4	1	4	0	3	5	8 -> 8, 5

204	41	142	154	210	255	174 -> 255, 210

3	8	5	6	5	1	4 -> 8, 6

44	199	222	244 -> 244, 222

469	94	-28	-22	353	-174	502
465	-103	-367	-365	168	-633	853
69	360	375	373	37	456	287
-> 853, 502

14	0	17	3
46	62	38	46
68	58	89	59
-> 89, 68

630	-410	-553	-224 -> 630, -224

-18	-22	30	-19
-34	6	38	-8
16	-5	-19	-31
-> 38, 30

-32	38	24	0 -> 38, 24

17	458	802	628	28 -> 802, 628
---
[[72, 26, 22, -22], [76, -12, 3, -4], [75, 39, 23, -26]]	23
[[-83, 67, 25, -25, 19], [-87, 63, 42, 4, 17], [-68, 87, 48, 17, 18]]	17
[[10, -35, -93, 18, 73], [85, -14, -54, -31, 42], [5, 81, 21, -52, -50]]	-52
[[12, 10, 16, -63], [0, -4, -2, -65], [-34, -9, -23, 95]]	-23
[[7, -59, 66, -81, -30, -73, -76], [61, 72, 27, -2, -39, 31, 17], [26, -3, 47, 97, -2, 31, -30]]	31
[[-26, 46, 23, 67, 45, 13, 41], [-13, 65, 98, -33, 65, -8, -18], [-13, -44, -59, -24, -60, -12, -27]]	-12
[[-51, 19, -24, 32], [-46, -57, 17, -77], [-10, 22, 26, -29]]	26
[[51, 75, -32, 23, 77], [-95, 0, -5, -32, 26], [-22, 0, 8, 41, 9]]	41
[[12, 7, 7, -39], [-3, 63, -102, -17], [4, 15, -18, -5]]	-18
[[1, 1, -1, 1, 0, 3, 82], [0, 0, 0, 2, 80, 85, 82], [1, -1, 81, 82, 81, 82, 83]]	82
---
[ 88 -20  43 -79   3] >> 88
[ 42 -31 -27 -68  -7  87] >> 42
[  9  13 -49 101  -6] >> 9
[-61 -34 -24 -83 -15  40 -66] >> -61
[-33  34  37 100] >> -33
[ -36 -108   80    3   86  -63] >> -36
[ 31  13  12  96 107  78] >> 31
[-3 25 15 54 37 94] >> -3
[ -3 -96  20   9 -99] >> -3
[ 70 -58 103  33  21 -14] >> 70
---
[[ 40 -57  12 -67  14 -72   6 -33  37 -28  59  72  58   3  18  23]
 [-53 -61 -25  23 -58  48   4  77 -51  47 -30 -76   1  47  75 -23]
 [ 73 -12  79  33  47  34  65 -54  34  73 -40 -55 -72  21 -41 -58]
 [-68  -3  -1 -38 -77  66 -40 -80 -45 -21  35  73  35  54 -23 -28]
 [-52 -79 -46 -38  29  48  16 -30   5 -35  -1  13 -19  61 -32  74]
 [-18 -35 -32 -74 -74   7 -36  77   4 -59  21  -9  76  47  -5 -75]
 [-29 -31 -46 -25  42 -34 -51  41 -25 -35 -46 -11 -56 -24  62  48]
 [-44 -42 -39 -38 -32 -75 -56  60 -72 -61  62 -79 -61  -3  72 -68]
 [ 15  28 -23 -73  36 -62  49  73  33 -60 -74  10 -74  78 -10 -37]
 [-33 -21  49 -61 -56  13  39 -70  -8 -11  31 -37  74  79  14  79]
 [ 28  -9  19 -33  51 -27  41  32  63   5  62  27 -36  -3 -19  60]] → 60

[[  7   2 -25  11  10  -7   0 -31 -23  35  -5 -31   8  36  10  31]
 [  8  24  45   7 -17  32   5  16  83 -36 -22  12  31 -30 -16 -20]
 [  3  -8 -31   3  11 -15  -4 -22 -44  33   5 -22  -8  32  12  23]
 [ 16  16  -7  17   1   9   3 -29  17  23 -18 -31  24  29   4  28]
 [ 15  21  12  16  -5  19   4 -17  46   4 -24 -18  31  11  -4  15]
 [  5  -4 -29   6  11 -12  -2 -26 -36  32   4 -26  -3  33  12  26]
 [ 16  22  14  17  -6  20   3 -14  49   3 -21 -16  31   8  -3  13]
 [ 12  10 -18  14   7   1   0 -33  -5  31 -12 -34  16  35   9  32]
 [  9   2 -24  11   9  -6   0 -31 -22  34  -5 -31   6  36  11  32]
 [ 15  20  12  15  -5  19   3 -16  46   4 -24 -18  30  11  -2  13]
 [ 13  24  28  14 -11  25   4  -2  64 -14 -24  -3  32 -10 -10  -1]
 [ -1 -10 -30   0  12 -18  -3 -21 -48  31   9 -17 -13  29  13  21]] → 21

[[ -65   90  -98  -65 -104   28    7  102   18]
 [ -20   50  -47  -19  -92  -43   10   57   11]
 [  -1  -20   -9   -1  -13   -9    9  -23    0]
 [   1  -23    5    0   -4    4  -17  -27   -1]
 [   5  -24    2    6  -12  -17   -1  -27   -1]
 [ -74   78  -94  -75  -74   76  -10   86   17]] → 17

[[ 24  15   6  20  23  10  10  11 -18 -13 -33 -15]
 [ 20  21 -20  -5 -20  21   9   2  -3 -17 -33   6]
 [ 24   0 -12   3  19   9 -16  26  -1  -5  18 -35]
 [ 29  -5  10  14  11  -2  -1 -29  13  -7 -48  10]
 [  9   9 -19   2   7  10  13  -7   8 -12 -33   3]
 [  5  12   0   4  17  -6  -6 -29  15  23   4 -33]
 [ -6 -11 -21  15  79  -1   5   4  -4  -6  12 -18]
 [  3  -6   8  22 -10  25  25 -27  31  22  10 -33]
 [ 18  -7  -8  27  24   7 -21  48 -11  13 -21 -22]
 [ 15 -15 -11   5   3  32  -4   8 -20   3 -22  22]] → 22

[[  0  59  19  12 -82 -14  40   8  25  50]
 [ 13 -45   3  10  37   1  -1   3 -15 -13]
 [-18  50  15  -6 -41  -4 -14  13 -17  -6]
 [  1  51  30  18 -77 -13  33  21   3  42]
 [  2 -33 -21 -10  47   9 -16 -14   4 -19]] → -19
